A small network was shown many inputs. Here are its activations along a few directions, one row for each input.
Each table varies a few parts of the input and shows all the possible inputs, shuffled.
A made-up example of a description, with smaller parts first: one of 3 separate values, together with either a single point or one of 11 places around a ring or (one of 4 places along a line, together with one of 8 places around a ring).
Shared parts are said once, and a part with two or three values counts as separate values.

Other details of the inputs shift rows strongly along three fixed directions, in all tables alike. That doesn't count.
These rows show it; all are for the same input, with only those details redrawn:
[ 1.47 -2.83 -1.94  1.80  0.96 -0.79 -1.68  0.49  0.11  0.27 -0.59 -2.37]
[ 3.33 -4.11 -3.43  1.65  1.70 -0.56 -1.68  0.77 -1.76  0.38 -2.12 -3.60]
[-3.38  2.28  3.12 -0.94 -2.42 -3.38 -0.16 -1.29  1.69  3.06  2.03  4.51]
[-0.09  1.46  2.89  1.63 -0.52  3.58  1.44 -1.94 -0.51 -7.08  0.52  1.05]
[-3.15  2.54  3.51 -0.83 -2.40 -2.46  0.26 -1.55  1.28  1.67  1.92  4.55]
[-1.70  0.57  1.45 -0.03 -1.31 -2.43 -0.64 -0.68  1.02  2.01  1.09  2.23]
[ 2.69 -2.08 -1.88 -1.05  0.17 -2.31 -0.26 -0.28 -4.21  2.93 -2.89  0.13]
[-0.50 -1.87 -0.52  2.91  0.57 -0.16 -2.02  0.42  3.08 -1.20  1.50 -2.10]

Table:
R1: [-0.12 -0.63  0.82  2.83  0.38  0.96 -0.91  0.56  2.95 -2.25  1.45 -1.54]
R2: [-1.70 -0.72 -0.53  1.84  1.52 -0.51 -1.24  1.68  2.96 -0.81  3.00 -2.25]
R3: [ 2.12 -2.11 -1.59  2.05  1.27 -0.61 -1.26  1.23  0.82  0.83 -0.54 -2.52]
R4: [-3.76  3.34  2.56 -2.46 -1.72 -0.70  1.28 -1.59  2.43  4.58  2.03  3.33]
R5: [ 1.79  1.22  0.30 -2.17  0.89  3.84  3.85 -2.07 -4.04 -3.78 -3.15  0.95]
R6: [ 1.98 -0.34 -1.87 -2.71 -0.57 -1.41  1.66  0.10 -4.55  0.77 -1.61 -0.30]
R7: [-0.29  1.71  3.47  1.40 -0.81  3.20  1.57 -1.53 -0.12 -6.27  0.69  1.27]
R8: [-1.41  0.49  0.15  0.68  0.53  3.16 -0.54 -0.24  4.23 -0.22  2.15 -1.78]
R9: [ 1.63  0.55 -1.11 -3.56  0.65 -3.19 -0.04  0.49 -4.97  3.76 -2.01  1.00]
R10: [-1.38 -0.63 -1.35  0.91 -0.38 -0.44 -1.67  1.80  3.90 -0.91  3.28 -2.51]
R11: [-4.23  2.84  1.54 -1.73 -1.45 -1.68  1.43 -0.18  2.36  3.61  0.68  2.94]
R12: [ 1.78 -2.61 -1.53  2.02  1.01  0.11 -1.34  0.47 -0.10 -0.98 -0.71 -2.50]
R13: [ 1.29  0.05 -1.17 -3.61  0.27 -0.60  0.95 -0.57 -2.52  4.58 -2.28  1.09]
R14: [-3.39  2.56  2.26 -2.26 -1.14 -1.39  0.95 -1.23  2.67  4.08  1.74  3.03]
R15: [ 2.66 -1.08 -1.23 -1.71 -0.32 -2.66 -0.62  0.65 -3.29  4.50 -2.53  1.04]
R16: [ 1.65  1.77  0.63 -2.56  0.59  4.23  3.51 -1.99 -3.65 -4.00 -2.87  1.59]
R17: [-0.61 -1.12  0.10  2.75  0.22  0.85 -2.30  0.42  3.43 -2.31  1.83 -1.49]
R18: [-0.20 -1.71 -0.29  3.07  0.66  0.71 -1.70  0.20  2.69 -2.51  1.34 -2.20]
R19: [ 1.39 -2.50 -3.11  1.12  1.41  0.18 -0.43  1.79 -0.50 -0.61  0.53 -3.53]
R20: [-1.01 -0.40 -0.38  1.94  1.96 -0.17 -1.66  1.24  2.80 -2.03  2.41 -3.41]
R21: [-3.22  4.82  3.29  0.29 -1.31  5.32  3.91 -1.65  0.62 -6.43  0.02  2.07]
R22: [-1.11  0.68  1.26 -0.58 -1.45 -2.25 -1.11 -0.26  0.72  2.43  0.71  2.48]
R23: [ 1.59  1.60  0.79 -1.64  0.64  2.47  2.39 -0.30 -5.14 -4.29 -1.14  1.34]
R24: [-3.35  1.95 -0.49 -1.29 -1.29 -1.36  0.05  0.87  2.17  4.54 -0.12  1.52]
R25: [ 0.16 -0.48 -1.89  0.02  0.93  1.90  0.45  0.95  0.43 -0.49 -1.58 -1.81]
R26: [ 2.03 -2.82 -2.12  0.64  0.57 -1.85 -2.36  1.66  0.11  3.06 -0.95 -1.87]
R27: [ 1.67 -2.36 -1.72  0.40  0.26 -1.71 -2.06  1.13 -0.28  2.60 -0.96 -1.20]
R28: [ 1.87 -0.11 -1.74 -2.94 -0.39 -1.29  1.26  0.73 -5.11  2.17 -1.43  1.24]
R29: [ 0.26 -0.41  0.30  2.78  0.49  0.85 -1.87  1.10  3.72 -1.46  1.56 -1.47]
R30: [ 3.22  0.47  1.44 -0.67 -0.18  2.54  2.60 -1.39 -5.43 -4.18 -3.00  1.10]
- What do these inputs look like to the network? => one of 2 separate values, together with either one of 4 places along a line or one of 5 places along a line or one of 6 places along a line
- Change only the choice among 2 separate values in R25. List by row number the other rows that result. => R11
- Change only the choice among 2 separate values in R20. List by row number the other rows that result. => R9

Table:
R31: [ 3.14  0.32 -3.27 -5.04 -0.38 -1.36  2.91  0.26 -9.33  5.49 -7.02  1.97]
R32: [ 1.42 -0.79 -1.49  1.05  2.71  4.38  1.51  0.11 -0.77 -4.35 -1.53 -3.44]
R33: [ 5.65 -2.81 -0.31  3.59  1.73  3.30 -1.47  0.55 -1.95 -4.73 -1.50 -3.23]
R34: [ 2.97 -2.08 -1.15  3.07  1.21  1.12 -1.23  1.26 -1.77 -6.74  0.67 -3.14]
R35: [ 2.32 -1.10 -2.30  1.03  2.48  4.19  1.65  0.74 -1.11 -4.36 -2.32 -3.68]
R36: [-2.99 -0.70  2.11  2.07 -1.64 -4.95 -4.64  0.23  6.89  5.57  2.60  2.15]
R37: [ 3.12 -0.88 -0.65 -4.42 -0.96 -6.10  0.65  0.26 -8.90  5.06 -2.83  2.94]
R38: [ 2.80 -1.66 -0.48 -3.48 -1.75 -5.89  0.27 -2.01 -7.00  8.25 -5.30  5.05]
R39: [-2.65 -1.17 -1.19  0.51  0.82 -1.06 -1.96  1.02  5.99  3.98  3.38 -2.07]
R40: [ 2.71 -1.46 -1.97  1.02  1.96  5.32  1.21  0.20 -0.13 -5.29 -0.77 -3.90]
R41: [-2.08 -0.76 -1.77 -0.07 -0.51 -1.47 -1.85  1.58  4.98  4.33  1.99 -1.41]
R42: [-2.58 -0.68 -1.95  0.83 -0.62 -0.51 -2.18  1.98  5.18  3.54  2.28 -1.84]
R43: [-3.30  0.06 -1.28  1.18  0.09 -1.20 -1.49  2.03  5.75  2.88  1.68 -1.66]
R44: [-4.26  7.42  8.66 -1.55 -4.03  0.12  2.94 -3.00 -1.47 -7.28  4.40  8.86]
R45: [ 2.09 -0.85 -1.44  0.19  2.41  4.87  0.73 -0.82 -0.86 -4.38 -0.55 -3.72]
R46: [-4.11  0.68 -0.35  0.30  1.19 -2.13 -1.73  0.86  5.63  4.40  2.69 -1.22]
R47: [-4.24  6.47  8.84 -0.29 -4.69  1.36  4.69 -5.24 -1.13 -6.37  2.13  8.34]
- What do these inputs look like to the network? => either one of 3 separate values or one of 4 places along a line or (one of 2 separate values, together with one of 5 places along a line)
- Change only the choice among 2 separate values in R31. List by row number the other rows that result. => R42

Table:
R48: [ 1.83  2.84  2.70 -4.06 -1.88  1.74  2.02 -2.13 -2.64  1.29 -1.39  4.33]
R49: [-1.01 -2.33 -4.49 -1.35  1.28 -3.71 -0.94  1.58  0.43  4.82 -0.19 -2.27]
R50: [ 2.52  2.45  3.48 -1.02 -2.24 -1.88  0.80 -2.46 -7.03 -2.40 -1.15  5.58]
R51: [-5.46  3.75  2.55  3.04 -1.03  3.58  0.57  1.67  6.83 -6.40  3.66  0.55]
R52: [-5.81  2.94  3.47  1.34  0.14  2.35 -0.74  0.37  7.06 -2.95  7.05  0.08]
R53: [-5.08  2.97  3.68  4.13 -1.54  3.60 -0.39 -0.01  8.16 -4.21  2.39  1.56]
R54: [ 4.41 -2.56 -4.16  0.16  2.51  3.80 -1.39  2.66 -0.49 -3.05 -0.28 -6.05]
R55: [-2.22 -2.85 -3.09  1.18 -0.94 -4.93 -2.83  1.56  4.39  9.46 -0.22 -1.76]
R56: [-0.76 -3.20 -2.34 -0.25  1.43 -3.46 -3.67  0.97  4.01  9.28  1.36 -1.85]
R57: [ 5.91 -3.59 -2.79  2.22  4.34  5.86  1.32 -1.01 -3.00 -5.80 -4.12 -6.07]
R58: [ 3.13 -2.75 -4.72  2.57  2.14  4.59  1.14  1.73 -2.91 -6.21 -2.58 -6.83]
R59: [ 1.55  0.52  3.16 -1.31 -2.91 -4.27  1.08 -1.24 -5.05  0.70  0.14  5.68]
R60: [ 0.93  1.01  4.07 -1.96 -2.35 -4.49  0.00 -1.69 -5.46  0.47 -1.57  5.31]
R61: [ 0.34  3.77  1.76 -4.54  0.23  0.05  4.62 -1.68 -5.77 -0.59 -1.57  3.09]
R62: [-0.27 -2.99 -3.27 -0.15  0.82 -2.83 -1.60 -0.33  1.46  5.61 -1.54 -1.36]
- What do these inputs look like to the network? => either one of 3 separate values or (one of 2 separate values, together with one of 6 places along a line)
- Start at R53 and move only the place on the line of 6, one step at a time. The first step leads to R55. Which rows follow, in order? => R62, R57, R56, R48
- Change only the place on the line of 6 in R61. List by row number the other rows that result. => R49, R51, R52, R54, R58
